These are the activations of a small neural network, seen along a few directions. Each row is one input.
Each table varies a few parts of the input and shows all the possible inputs, shuffled.
Descriptions start from the smaller parts, as in this example, which fits no table here: one of 2 separate values, together with either a single point or one of 9 places around a ring or (one of 5 places around a ring, together with one of 6 places along a line).
Shared parts are said once, and a part with two or three values counts as separate values.
In the rows, zero is written as 128.

Other details of the inputs shift rows strongly along three fixed directions, in all tables alike. That doesn't count.

A family of inputs:
R1: 185 140 132 116 85 148 96 123 116 130 141 149 145 141
R2: 155 148 108 141 127 112 121 114 105 114 139 110 130 121
R3: 67 124 51 143 133 90 172 115 115 110 142 117 143 142
R4: 111 128 111 175 99 183 114 100 102 186 73 112 144 158
R5: 146 109 121 120 125 141 132 106 139 119 106 139 133 156
R6: 52 118 129 130 146 141 155 111 111 148 138 91 136 134
R7: 87 111 100 125 140 148 144 104 113 134 117 83 138 132
R8: 88 134 121 125 162 118 156 151 141 135 118 130 106 106
R9: 130 98 125 154 116 198 104 94 102 157 102 103 146 141
R10: 130 136 138 131 118 188 98 112 96 168 88 149 166 160
R11: 111 122 110 124 108 113 135 121 134 148 136 141 129 121
R12: 159 167 106 103 125 64 128 138 119 88 148 116 131 128
R13: 137 107 153 148 101 214 103 96 112 180 107 114 127 110
R14: 138 152 121 115 132 145 117 127 101 131 120 148 158 152
R15: 104 129 125 136 130 129 159 106 123 125 144 140 139 172
R16: 70 119 84 106 150 88 173 122 124 103 142 90 130 114
R17: 57 99 88 149 133 155 150 95 114 161 98 91 134 133
R18: 218 95 171 114 127 133 76 157 156 108 126 144 111 115
R19: 108 133 134 98 138 72 145 155 132 97 167 136 125 138
R20: 137 128 126 163 84 133 118 112 133 129 142 162 155 128
R21: 155 167 82 139 108 80 147 91 107 94 138 151 153 174
R22: 130 156 102 97 117 58 157 137 132 89 184 133 123 114
R23: 72 88 125 144 151 156 145 125 160 152 94 90 104 103
R24: 135 117 162 156 139 238 89 100 101 187 85 118 137 127
R25: 59 130 107 175 127 120 162 108 107 113 161 128 157 145
R26: 164 134 164 102 129 122 112 162 136 105 157 130 122 138
R27: 159 140 135 110 132 129 107 158 126 128 111 169 133 142
R28: 200 125 180 101 144 82 107 199 200 107 108 134 69 84
R29: 130 132 110 152 103 120 144 107 108 123 163 137 135 111
R30: 93 151 114 119 158 133 151 120 104 128 134 114 139 124
R31: 130 164 102 114 153 86 168 126 124 89 152 164 128 144
R32: 116 115 174 142 154 199 110 145 160 172 74 127 105 107
R33: 199 116 210 70 138 118 86 193 168 110 137 140 100 124
R34: 112 90 201 144 180 217 112 131 142 186 81 94 74 65
R35: 109 129 134 143 140 172 117 96 110 165 93 69 108 107
R36: 194 126 166 89 110 107 119 141 175 109 132 175 94 124
R37: 162 127 106 94 118 82 117 149 135 89 140 148 143 150
R38: 97 101 174 110 157 120 127 171 174 136 125 118 73 102
R39: 167 134 125 121 75 147 90 109 116 149 124 168 173 161
R40: 132 138 136 98 147 85 137 144 143 116 120 95 100 97
R41: 72 123 113 122 165 80 177 140 148 135 117 77 78 78
R42: 124 119 133 103 135 67 147 169 181 121 149 139 74 78
R43: 133 132 122 139 89 147 98 121 98 139 130 166 170 195
R44: 124 105 205 122 187 142 126 174 187 135 101 125 63 55
R45: 46 143 58 168 112 99 183 94 121 129 166 124 151 123
R46: 181 125 105 157 88 122 96 122 117 95 134 175 181 175
R47: 160 140 86 112 114 101 125 126 108 81 153 134 154 152
R48: 67 131 136 119 189 145 167 129 127 143 125 79 87 72
R49: 196 146 143 107 107 110 88 142 131 124 107 144 139 146
R50: 187 146 121 181 77 151 81 102 103 133 107 164 184 173
R51: 164 136 134 135 144 83 127 135 129 103 143 115 100 92
R52: 119 131 133 134 135 122 145 136 110 110 168 119 132 134
R53: 72 143 84 119 119 88 173 103 114 124 162 113 139 112
R54: 163 126 150 142 110 126 116 143 112 106 160 149 144 147
R55: 128 117 158 145 109 174 91 135 141 143 113 149 145 161
Each input here is: one of 5 separate values, together with either a single point or one of 10 places around a ring.
The inputs of R30 and R12 match in every part but the choice among 5 separate values. If R31 is changed in the same way as R30 into R12, which row does it become?
Answer: R21
The inputs of R4 and R3 match in every part but the choice among 5 separate values. If R49 is changed in the same way as R4 into R3, which row does it become?
Answer: R37
Change only the choice among 5 separate values in R27. List by row number the other rows that result.
Answer: R11, R17, R41, R43
Which other rows agree with R29 in the choice among 5 separate values? List them by row number.
Answer: R1, R11, R13, R20, R22, R36, R39, R42, R45, R53
Change only the choice among 5 separate values in R6. List by row number the other rows that result.
Answer: R14, R16, R40, R53

A family of inputs:
R56: 128 160 100 145 122 111 140 125 104 99 164 168 163 156
R57: 218 133 114 114 84 114 76 136 137 107 115 171 160 164
R58: 141 130 160 140 131 200 92 112 106 171 83 121 136 145
R59: 44 123 129 120 192 107 190 127 127 126 144 59 86 79
R60: 156 151 115 117 91 117 121 117 117 135 141 148 143 132
R61: 50 140 68 158 151 111 183 89 78 121 152 79 145 115
R62: 160 165 109 135 123 41 148 150 135 64 183 165 127 122
R63: 145 128 137 157 116 203 91 99 94 170 79 117 151 136
R64: 128 119 141 91 113 106 130 134 154 136 137 118 104 97
R65: 85 126 114 105 158 87 165 138 130 107 150 93 109 121
R66: 166 109 164 112 151 124 115 150 151 117 122 108 90 84
R67: 213 119 180 110 134 143 81 159 155 122 98 139 94 94
R68: 93 122 130 89 166 80 160 153 160 116 125 100 89 101
R69: 197 122 115 138 81 163 70 110 107 131 112 150 169 176
R70: 220 148 113 147 80 119 89 116 99 95 152 172 177 175
R71: 162 140 147 91 158 72 130 171 140 84 152 119 103 103
R72: 123 126 130 84 156 70 141 165 164 106 125 110 94 100
R73: 76 119 88 140 136 132 150 102 105 136 128 84 135 126
R74: 166 158 121 133 118 138 100 125 95 122 120 144 156 155
R75: 68 126 135 152 155 137 156 129 135 142 140 118 110 96
R76: 135 136 138 113 139 134 126 137 135 138 109 140 120 137
R77: 154 112 130 116 122 99 124 137 167 115 120 129 104 110
R78: 193 115 169 92 148 107 106 176 187 119 100 131 70 74
R79: 139 139 107 96 130 62 151 158 132 64 180 157 138 150
R80: 127 110 149 185 97 207 100 88 105 174 105 121 156 150
R81: 119 90 187 99 151 174 109 143 168 170 73 108 88 112
R82: 78 123 96 163 133 139 163 91 126 153 110 99 115 105
R83: 146 143 97 134 91 82 128 146 114 82 181 180 174 174
R84: 109 129 144 110 161 129 140 143 146 147 102 108 95 106
R85: 151 150 128 137 119 155 111 119 106 124 131 163 161 164
R86: 82 156 87 153 107 136 159 76 75 146 155 110 156 126
R87: 108 127 140 118 155 78 154 169 167 114 150 149 90 90
R88: 191 153 112 143 101 105 112 122 113 95 144 164 148 145
R89: 173 125 152 84 130 98 112 167 147 93 142 147 118 146
R90: 141 90 215 120 151 175 99 169 176 154 113 122 82 83
R91: 67 133 93 175 125 122 168 97 123 147 128 116 129 120
R92: 72 113 100 171 100 195 131 82 85 162 121 129 182 179
R93: 208 144 149 118 101 147 80 143 114 102 143 184 172 181
R94: 73 186 20 145 127 50 193 103 76 89 170 128 174 159
R95: 108 133 122 156 117 200 117 84 79 156 116 121 175 175
R96: 117 121 113 139 102 171 113 100 107 153 106 152 173 183
R97: 121 88 155 123 147 129 133 135 167 135 118 87 75 83
R98: 63 137 90 151 139 144 168 97 103 146 124 127 146 145
R99: 64 116 134 135 137 155 158 92 108 164 144 72 109 86
R100: 159 146 105 95 117 37 140 170 148 60 178 190 142 152
R101: 147 154 101 129 113 94 131 139 121 102 154 189 158 162
R102: 44 130 108 137 169 98 194 128 126 105 174 101 114 96
R103: 144 108 150 94 147 111 116 159 172 129 99 109 89 90
R104: 146 100 163 137 108 147 99 132 167 154 97 137 112 124
R105: 90 109 131 136 124 130 136 134 144 142 124 140 126 127
R106: 111 104 139 150 116 133 130 125 143 136 130 115 116 122
R107: 127 129 121 134 133 151 124 122 128 153 91 112 122 113
R108: 89 129 135 156 137 205 125 88 94 176 93 110 144 145
R109: 164 99 176 116 120 199 66 133 134 170 76 110 124 144
R110: 140 96 176 102 110 166 100 125 145 166 119 102 101 100
The inputs of R109 and R72 match in every part but one. If R65 is changed in the same way as R109 into R72, which row does it become?
Answer: R68
What is each input in this table made of?
Answer: one of 5 places around a ring, together with either a single point or one of 10 places around a ring
Which other rows agree with R88 in the place on the ring of 5? List them by row number.
Answer: R56, R58, R62, R63, R67, R74, R75, R85, R86, R108
Change only the place on the ring of 5 in R63. List by row number the other rows that result.
Answer: R61, R73, R103, R107
Which other rows agree with R93 in the place on the ring of 5? List them by row number.
Answer: R59, R61, R66, R70, R71, R80, R90, R95, R99, R102
